Each row below holds a small network's activations on one input, seen along a few directions.
In each table, some parts of the input vary, and every possible input appears once, in random order.
Descriptions start from the smaller parts, as in this example, which fits no table here: one of 3 separate values, together with either a single point or one of 9 places around a ring or (one of 4 places along a line, together with one of 5 places around a ring).
Shared parts are said once, and a part with two or three values counts as separate values.

Other details of the inputs shift rows strongly along three fixed directions, in all tables alike. That doesn't count.

Rows:
R1: [ 0  4  8  7 -1 -1  0 -1 -3 -1  0]
R2: [-11 -22 -36  -3   7 -24 -30  20  16   8  20]
R3: [-1  0 10  0  0  0  0 -3 -3  5 -2]
R4: [ 0  5  5  0 -4  7 -2 -1  0 -5  0]
R5: [ 3  5  7  0  0  6 -1  0  0 -4  1]
R6: [-3  0 10 -2  1  1  0 -2 -2  4 -3]
R7: [ 3  7  5  6 -4  2 -2 -4  1 -4 -1]
R8: [ 3  2  9 -3  3  5 -2 -3  1  0 -2]
R9: [ -3  -5 -29  -3  14  -2   3  -4 -19  -4   2]
R10: [ 4  3  9  2  0 -2 -2 -8  2  0 -2]
R11: [-1  5  7 -3 -2  2  0 -4  2 -1  0]
R12: [ 3  4  8 -2  1  5 -2 -1  0 -2  0]
R13: [ 0 -1 10  0  4  4 -1  1 -4  3 -3]
R14: [ -3  -5 -28  -9  12  -5   2 -15 -13  -2   0]
R15: [ -6 -12   1  -1  -5 -19 -35  36  25   8   7]
R16: [ 1  4  7 -2 -3  4 -1 -2  0 -4  1]
R17: [-1  3  7  3  0  7 -1  4 -4 -1 -2]
R18: [-10  -9   0  -2  -9 -21 -34  32  25   7   8]
R19: [ 21 -15 -18   3 -12   4  52  23  33   6 -14]
R20: [-1  2  9  2 -1  0  0 -1 -4  3 -1]
R21: [-2  4  7  4 -4  3  0  0 -4  0 -1]
R22: [ 2  5  7 -1 -3  1 -1 -5  1  0  0]
R23: [ 18 -16 -16  10 -12  -2  51  21  28   8 -15]
R24: [-3  3  7  2 -3  6  0  2 -4 -2 -1]
R25: [ -1  -1 -31  -4   8  -5   3 -13 -15  -6   3]
R26: [-4  2  9 -1  0  2  1  0 -3  2 -1]
R27: [-5  4  7  2 -3  5  0  1 -3  0 -2]
R28: [ 4  6  7  5 -3  0 -1 -5  1 -4  1]
R29: [  2  -2 -30  -2  11  -7   2 -15 -14  -6   2]
R30: [ -3  -1 -31  -7   9  -4   3 -12 -13  -6   2]
R31: [-2  1  9  1 -1  4  0  2 -5 -1  0]
R32: [ 1  3  9  5  0 -1  0 -2 -3  1 -1]
R33: [ 2  2  9 -2 -2  0 -1 -7  1  2 -1]
R34: [-2 -2 11 -2  2  3  0 -1 -4  3 -2]
R35: [ 1  7  5  2 -6  3 -1 -4  1 -3  0]
R36: [-2  1  9  0  0  4  0  1 -4  1 -1]
R37: [ 1  1  9 -4  0  3 -1 -5  1  0 -2]
R38: [ 0  1  7  1  1  7  0 -9  6  1 12]
R39: [ 1  3  8 -3 -1  4 -1 -2  0 -2  0]
R40: [-2  7  5 -1 -5  5 -1 -3  2 -4 -1]
R41: [ -3  -5 -29  -2   9  -6   5  -8 -18  -2   1]
R42: [ 1  0 10  4  1 -2 -1 -4 -3  3 -3]
Each input here is: one of 2 separate values, together with either a single point or (one of 4 places along a line, together with one of 5 places along a line).
The inputs of R13 and R8 match in every part but the choice among 2 separate values. If R27 is changed in the same way as R13 into R8, which row does it become?
Answer: R40
The inputs of R12 and R15 match in every part but the choice among 2 separate values. If R7 is changed in the same way as R12 into R15, which row does it become?
Answer: R23
A walk changes only the place on the line of 5. It starts at R8 and steps to R37. List the rest of the walk in order.
Answer: R14, R33, R10
Change only the place on the line of 4 in R16. List by row number the other rows that result.
Answer: R4, R37, R39
Change only the choice among 2 separate values in R41. List by row number the other rows that result.
Answer: R25
